Each row has a name. After each piece below comes the name of the row it's from, unless a question asks for something else. Each question is about the rows just above it. Places in a row count from 0.

demet: [ 0.3 15.7 26.4 -0.2 -4.7]
soli: [ 57.4 -14.7 -79.2  32.9 -46.5]
Miv: [-15.7   1.6 -73.6  15.2  21.0]
dop: [-82.3  18.1 -90.8 -10.0 -30.8]
kif: [-4.7 26.4  0.2 15.7 -0.2]
zar: [-27.0 -15.7  29.8  33.0  71.9]
reruk: [ 39.0 -73.6   1.6  29.8  71.9]
Row and place where [  1.6 -73.6] starts: | Miv, 1
[-4.7 -0.2 26.4 15.7  0.3] is which row reordered? | demet
Which row holds these entries in another order? [-0.2 -4.7 26.4  0.2 15.7] | kif

san: [-41.8 -34.2 -46.4  24.4 -31.0 -30.2 -29.0   0.2  44.9  79.7 -45.9  39.2
 -29.4  28.3  47.6 -50.6 -38.3]
befam: [-30.2  39.2  28.3  24.4 -50.6 -45.9  47.6 -34.2 -31.0 -48.4 -38.3  79.7
 -46.5  44.9   0.2 -29.0 -40.7]
Famo: [-30.2  39.2  28.3  24.4 -50.6 -45.9  47.6 -34.2 -31.0 -29.4 -38.3  79.7
 -46.5  44.9   0.2 -29.0 -41.8]
goto: [ 55.1 -58.7 -44.5 -29.3  48.6  56.5 -53.4  46.0  43.6  42.8 -65.2 -65.9
  60.0 -65.3 -10.2  50.7  46.8]
Row and place of [-65.3] in the named rows: | goto, 13
Where does [ 55.1 -58.7 -44.5] start? Give its row and place. | goto, 0
Put [-50.6 -46.5 -45.9 -41.8 -38.3 -34.2 -31.0 -30.2 -29.4 -29.0   0.2  24.4
  28.3  39.2  44.9  47.6  79.7] back in order: which row is it? | Famo

kul: [ -2.0  18.9  18.7   5.0  -3.0   6.9 -15.5   5.9   9.1  -3.7  13.1 -14.5
 -14.6  13.2 -14.5 -13.4  15.8 -11.6  18.9  -8.0]
mibi: [ 15.8  18.7  13.1  18.9 -11.5  -2.0   5.9 -14.6  -8.0 -15.5 -14.5   9.1
  18.9   6.9 -13.4 -14.5  -3.0  13.2  -3.7   5.0]
visoz: [ 13.2  18.8 -14.5   5.0  -3.7  13.1 -11.5  18.7  -8.0  15.8   5.9   6.9
   9.1 -15.5 -14.5  -3.0  18.9 -13.4 -14.6  -2.0]
Which row holds [ 6.9 -3.0] read backwards? | kul
Which row holds this, read backwards? [-11.6  15.8 -13.4 -14.5  13.2 -14.6 -14.5  13.1  -3.7   9.1] | kul
[ 13.2  18.8 -14.5   5.0  -3.7  13.1 -11.5  18.7  -8.0  15.8   5.9   6.9
   9.1 -15.5 -14.5  -3.0  18.9 -13.4 -14.6  -2.0] | visoz
Put [ 18.7 -11.5 -15.5   5.9  -2.0  15.8   9.1  18.9  18.9   5.0  -8.0 -14.5
  -3.0  -3.7 -13.4   6.9 -14.5 -14.6  13.1  13.2] back in order: which row is it? | mibi
[-15.5 -14.6 -14.5 -14.5 -13.4 -11.5  -8.0  -3.7  -3.0  -2.0   5.0   5.9
   6.9   9.1  13.1  13.2  15.8  18.7  18.9  18.9] is which row reordered? | mibi
[ -2.0   6.9   5.9 -14.6 -11.5  -3.0  -3.7  -8.0   5.0  13.1  18.7  13.2
 -14.5  18.9 -14.5   9.1 -13.4 -15.5  15.8  18.8] is which row reordered? | visoz
Row and place where [ 18.9 -11.5] starts: | mibi, 3

gibu: [  8.6  -7.2 -21.5  41.0 -79.0 -25.5   3.2  12.4   7.8   5.7  -1.3  -8.5
  23.6  21.3 -15.8  19.3  16.3   9.1 -19.4   9.6 -15.9  -3.2   7.0 -34.0
   9.2  -2.9  18.5 -14.6   4.1  -1.1 -16.9 -24.7  -6.0   2.0 -36.1 -22.7
  -3.1   9.9 -22.5  -2.7   7.5  21.2   6.2 -16.3  20.7]
pasin: [ 39.7 -44.3  26.2 -21.4 -11.9  50.5 -42.9  -2.1  11.7 -25.7 -16.8  -7.3
  41.8 -60.9  21.7  27.4 -21.3  22.5  73.4 -48.0   6.8 -51.0 -33.4   2.0
   3.8  54.5  23.7  56.0  -7.9 -24.3   1.3  45.6  13.8  26.7   0.0 -17.4
  46.1 -32.9 -38.7 -20.5 -75.1 -37.3 -33.1  -6.6 -44.5]
lak: [ 19.8   5.7  20.7  -8.8  -0.3 -12.4   6.1   7.4  -7.1   7.9  14.1   3.3
  12.1  10.8  13.6 -43.0   5.8   3.1 -13.6  -5.9   0.9 -18.3   4.8  -6.3
 -10.5 -12.1 -22.0  -4.7 -17.4 -21.9   0.0  18.8  12.1   9.7 -44.3  26.3
   5.7   2.3  -4.6   8.6  -7.2  -4.1  19.6  -8.4  -4.1]
Div: [ 27.3   7.4  26.9 -11.8   0.4 -17.5  11.8   2.8  -8.8   5.8  21.1   5.5
   8.4  17.6  13.9 -44.8   9.8  -2.7 -18.3  -4.1   7.3 -14.0  14.8  -8.1
  -6.6  -6.4 -22.4  -5.1 -26.8  -1.6   5.9  19.9  14.3  14.6 -48.0  33.4
  10.6   8.0  -1.4  23.2 -17.5   5.3  23.3  -4.7  -2.7]
Mefi: [-17.2 -46.4  27.5  23.9  14.0  21.0  14.6 -50.5   5.6 -33.8   6.8 -12.4
 -23.1  12.9   3.7   5.5 -13.0  -9.3   5.7 -41.6 -11.9 -23.1 -49.1 -41.2
   6.6  54.9 -16.8  35.8  39.2  22.4 -32.9  31.0   5.3  25.9   5.5  17.3
  44.6  -7.9  12.7  39.5 -18.8 -37.4 -56.4  -4.0 -58.2]
kig: [  8.0 -27.1 -23.6  11.0 -13.4 -26.9 -23.3 -27.9 -12.2  13.4  -9.2 -13.6
  -6.7  -2.5  -3.5  -9.5   1.5 -21.8   5.4  -6.1  -8.9 -11.5 -11.1  16.6
  -3.5  -0.2   6.6 -11.6 -31.7  -4.6 -24.8  -4.3  15.4   3.1  -0.1  33.7
 -13.5  -5.0   4.9  -1.9 -14.6 -24.8  -9.6   5.1 -26.6]
big: [ 16.3 -14.1  13.6  -8.5   8.0  -1.5 -15.0 -43.5 -39.9  17.4 -30.0 -13.5
 -13.0  21.1   6.2  14.7 -31.2  20.6  13.1   8.9  18.8 -35.5 -41.9  12.7
  11.7  50.1   0.6   0.2 -37.2  11.6  -2.6  -5.5  -7.0 -33.1  -2.1 -19.6
   3.0  -8.9  14.7   1.9   4.2 -25.1  -3.4  14.0  -3.4]
Kur: [ -9.3 -19.0 -19.0  -1.4  -1.3   0.4   8.0   8.2  12.6  -6.6  20.5 -12.1
  -2.6 -14.3   2.5 -10.5  16.2  22.2 -17.7  -0.5  20.9   1.4  19.5   6.1
  -5.5  -7.0  -7.6   0.0  35.4   5.0   7.8  -1.5  -4.1  23.2  -4.1  -5.3
 -15.8 -12.0  -0.1  30.6   9.3  -7.9  26.7  12.2  21.3]
Paf: [-18.7 -14.8  20.2  20.2 -15.6  -2.7 -80.5 -33.0   7.4  -7.1 -34.8  -4.3
 -10.4  -0.8 -23.6   3.4 -25.2  23.1   8.1 -15.3  14.7  -3.2 -48.8  -7.3
 -12.1  13.0  41.9   8.8 -20.6  -5.5  -7.6  13.8   2.4 -23.8   4.3 -17.9
   7.9 -11.3  20.2   5.5 -20.4 -29.2   6.9 -20.4  22.7]
dogim: [ 17.0  -6.8   2.8 -13.9   0.6 -12.8  -6.7  10.0  -3.2  14.1  -2.1  -2.2
  11.6   4.8 -15.4   9.4   9.1  -3.8 -13.9   7.6 -14.2  -0.6  -2.3 -12.7
   2.5   0.0  16.4 -15.0 -13.9  -7.5 -20.0 -11.6   3.7   3.4 -20.4 -12.2
  -0.8   2.0 -18.8   6.4  -3.2  16.4   6.5 -19.5   6.9]
boged: [ 31.4 -24.0  20.6  12.4   3.0  41.0 -79.0 -25.5 -37.4   0.5   7.6 -17.9
  41.9 -45.0  14.4  -6.3   4.1 -18.8  70.2 -41.8  25.2 -35.2 -36.6  -1.7
   2.3  28.7  47.2  44.0  18.3  21.5 -32.4 -29.8 -19.4 -21.5 -24.9  17.3
 -21.6  12.0   6.9  38.5   8.1  20.0 -37.3  22.4 -20.5]
Which row holds [-25.5 -79.0  41.0   3.0  12.4  20.6] read backwards? | boged
[-5.9] is at row and place | lak, 19
Where does [ -2.6  -5.5  -7.0 -33.1] start? Give its row and place. | big, 30
Which row holds [-4.1 -7.2  8.6] read backwards? | lak
Row and place where [ 17.6  13.9 -44.8   9.8  -2.7 -18.3  -4.1   7.3 -14.0  14.8  -8.1] starts: | Div, 13
Row and place of [-21.4] in the named rows: | pasin, 3

Takot: [-43.0  -4.6 -12.6  15.9 -14.0  -4.1  -3.4  64.4  -4.2]
zoram: [-15.6   0.0  28.1  15.2  24.4  -5.7  -5.5  55.5   9.9]
nasi: [-22.4   0.6 -21.6   0.3  28.2 -22.5   5.4  70.5  29.8]
futom: [-22.4   0.6 -21.6  17.7  -3.0  -2.8 -37.9  -9.4  15.6]
zatib: [-15.9  12.5   6.4  11.1   0.1   2.6 -12.5  32.1  10.5]
[-12.6] is at row and place | Takot, 2
Row and place of [28.1] in the named rows: | zoram, 2
Row and place of [17.7] in the named rows: | futom, 3
[ 12.5   6.4  11.1   0.1   2.6 -12.5  32.1  10.5 -15.9] is which row reordered? | zatib
[-22.4   0.6 -21.6  17.7  -3.0  -2.8 -37.9  -9.4  15.6] | futom
Which row holds [ 9.9 55.5 -5.5 -5.7 24.4 15.2 28.1  0.0] read backwards? | zoram
Which row holds [-22.4   0.6 -21.6   0.3  28.2 -22.5   5.4  70.5  29.8]? | nasi

peguv: [ 21.2   0.0   0.0  -4.6 -39.2 -11.5 -45.1  57.8   4.7   0.0  14.4  21.5
 -41.5  19.8 -35.9  43.4  16.8   0.0   0.0 -14.3   0.0  23.0   0.0  21.0
  26.1 -36.2   8.6   1.9  21.8  19.7 -29.9 -44.6 -15.9 -35.9   0.0  25.0
   0.0 -54.2   0.0   0.0   1.6 -10.6 -36.3   7.0   0.0 -47.1 -43.0 -84.5
 -33.5]
Bug: [  0.0   0.0  -1.5 -41.8   0.0   9.7  30.5 -33.2   0.0  29.8   0.0   0.0
  35.1 -19.7  26.6 -24.6   0.0  51.4  -4.9  17.8 -13.1  -3.4  10.5  -1.6
 -14.8  36.0  -3.3   2.7 -13.1  -3.2  30.5  32.0   6.0   0.0   5.6  -1.1
   0.0   4.9   0.0  35.1  39.4   9.3  35.3  76.5  13.9  17.8  49.1  46.6
  28.9]
zuled: [  0.0   0.0  -1.5 -41.8   0.0   9.7  30.5 -33.2   0.0  29.8   0.0   0.0
  35.1 -19.7  26.6 -24.6   0.0  51.4  -4.9  17.8 -13.1  -3.4  10.5  -1.6
 -14.8  36.0  -3.3   2.7 -13.1  -3.2  30.5  32.0   6.0   0.0   0.0 -14.8
   0.0  34.8 -15.7  16.4  12.8  12.2   0.0  20.3  15.3  33.8  43.5   0.0
  17.4]
Fenik: [-17.0   0.0  -1.5 -41.8   0.0  30.5   0.0   9.7 -33.2   0.0   0.0  29.8
  35.1 -19.7  26.6 -24.6   0.0  27.7  -4.9  17.8 -13.1  -3.4  10.5  -1.6
 -14.8  36.0  -3.3   2.7 -13.1  -3.2  30.5  32.0   6.0   0.0   0.0 -14.8
   0.0  34.8 -15.7  16.4  12.8  12.2   0.0  20.3  15.3  33.8  43.5   0.0
   0.0]
[ 16.4  12.8  12.2   0.0  20.3  15.3  33.8  43.5   0.0  17.4   0.0   0.0
  -1.5 -41.8   0.0   9.7  30.5 -33.2   0.0  29.8   0.0   0.0  35.1 -19.7
  26.6 -24.6   0.0  51.4  -4.9  17.8 -13.1  -3.4  10.5  -1.6 -14.8  36.0
  -3.3   2.7 -13.1  -3.2  30.5  32.0   6.0   0.0   0.0 -14.8   0.0  34.8
 -15.7] is which row reordered? | zuled
[  0.0   0.0  -1.5 -41.8   0.0   9.7  30.5 -33.2   0.0  29.8   0.0   0.0
  35.1 -19.7  26.6 -24.6   0.0  51.4  -4.9  17.8 -13.1  -3.4  10.5  -1.6
 -14.8  36.0  -3.3   2.7 -13.1  -3.2  30.5  32.0   6.0   0.0   0.0 -14.8
   0.0  34.8 -15.7  16.4  12.8  12.2   0.0  20.3  15.3  33.8  43.5   0.0
  17.4] | zuled

Latuv: [ 30.3  28.8 -25.0 -30.3 -27.3 -25.9  25.0  18.3 -75.5  20.1  37.1 -23.8
  18.4  35.4 -22.4  20.3]
Zugi: [  0.5 -16.0  64.0  24.5 -26.0 -46.3 -26.9   5.8 -49.0  45.3 -24.5   0.4
 -26.4  19.9 -12.4 -27.0]
tepo: [  6.8 -10.7 -34.0  11.8 -14.1  36.9   4.1 -51.8  30.8 -40.1  45.3  18.3
   5.3  68.4 -19.0 -20.0]
sagis: [ 36.7   4.1  54.0  32.4 -35.5 -40.7 -32.3 -21.6 -42.4  31.5  -2.7   8.1
 -21.1  44.3  21.4 -43.0]
veme: [  8.1 -26.2 -17.0 -28.1  40.6  31.2  35.1  59.0  26.8  -2.5 -36.4 -13.2
 -12.5 -45.1  35.7 -22.4]
Ligiz: [  8.1 -26.2 -17.0 -28.1  40.6  31.2  35.1  59.0  26.8  -2.5 -36.4 -13.2
 -12.5 -45.1   3.8  51.9]
Row and place of [-23.8] in the named rows: | Latuv, 11
The row with [  8.1 -26.2 -17.0 -28.1  40.6  31.2  35.1  59.0  26.8  -2.5 -36.4 -13.2
 -12.5 -45.1  35.7 -22.4] is | veme
[ 4.1 36.9] is which row, read backwards? | tepo

Mape: [-48.2  20.6   5.0  53.1]
fen: [-48.2  -3.5 -54.7 -29.1]
Pipul: [-29.6  20.5  25.3 -12.2]
Sal: [-34.4 -22.6  44.1 -92.0]
Voga: [-60.0 -18.4 -92.9 -14.7]
segak: [-56.6 -34.6 -78.0 -38.3]
dibov: [-56.5 -27.7  48.6 -90.8]
ripi: [-37.5 -26.7  58.4 -87.4]
lobif: [-49.8  15.6  53.1   5.0]
tal: [-47.4  46.0  -5.5  72.6]
gador: [-32.3  54.4 -54.6  55.6]
gire: [-17.7  43.8  26.0 -15.5]
[-29.1 -54.7  -3.5 -48.2] is which row reordered? | fen
Row and place of [-54.6] in the named rows: | gador, 2
[-48.2  20.6   5.0  53.1] | Mape
Which row holds these entries in another order? [-87.4 -37.5 -26.7  58.4] | ripi
Row and place where [-60.0 -18.4 -92.9] starts: | Voga, 0

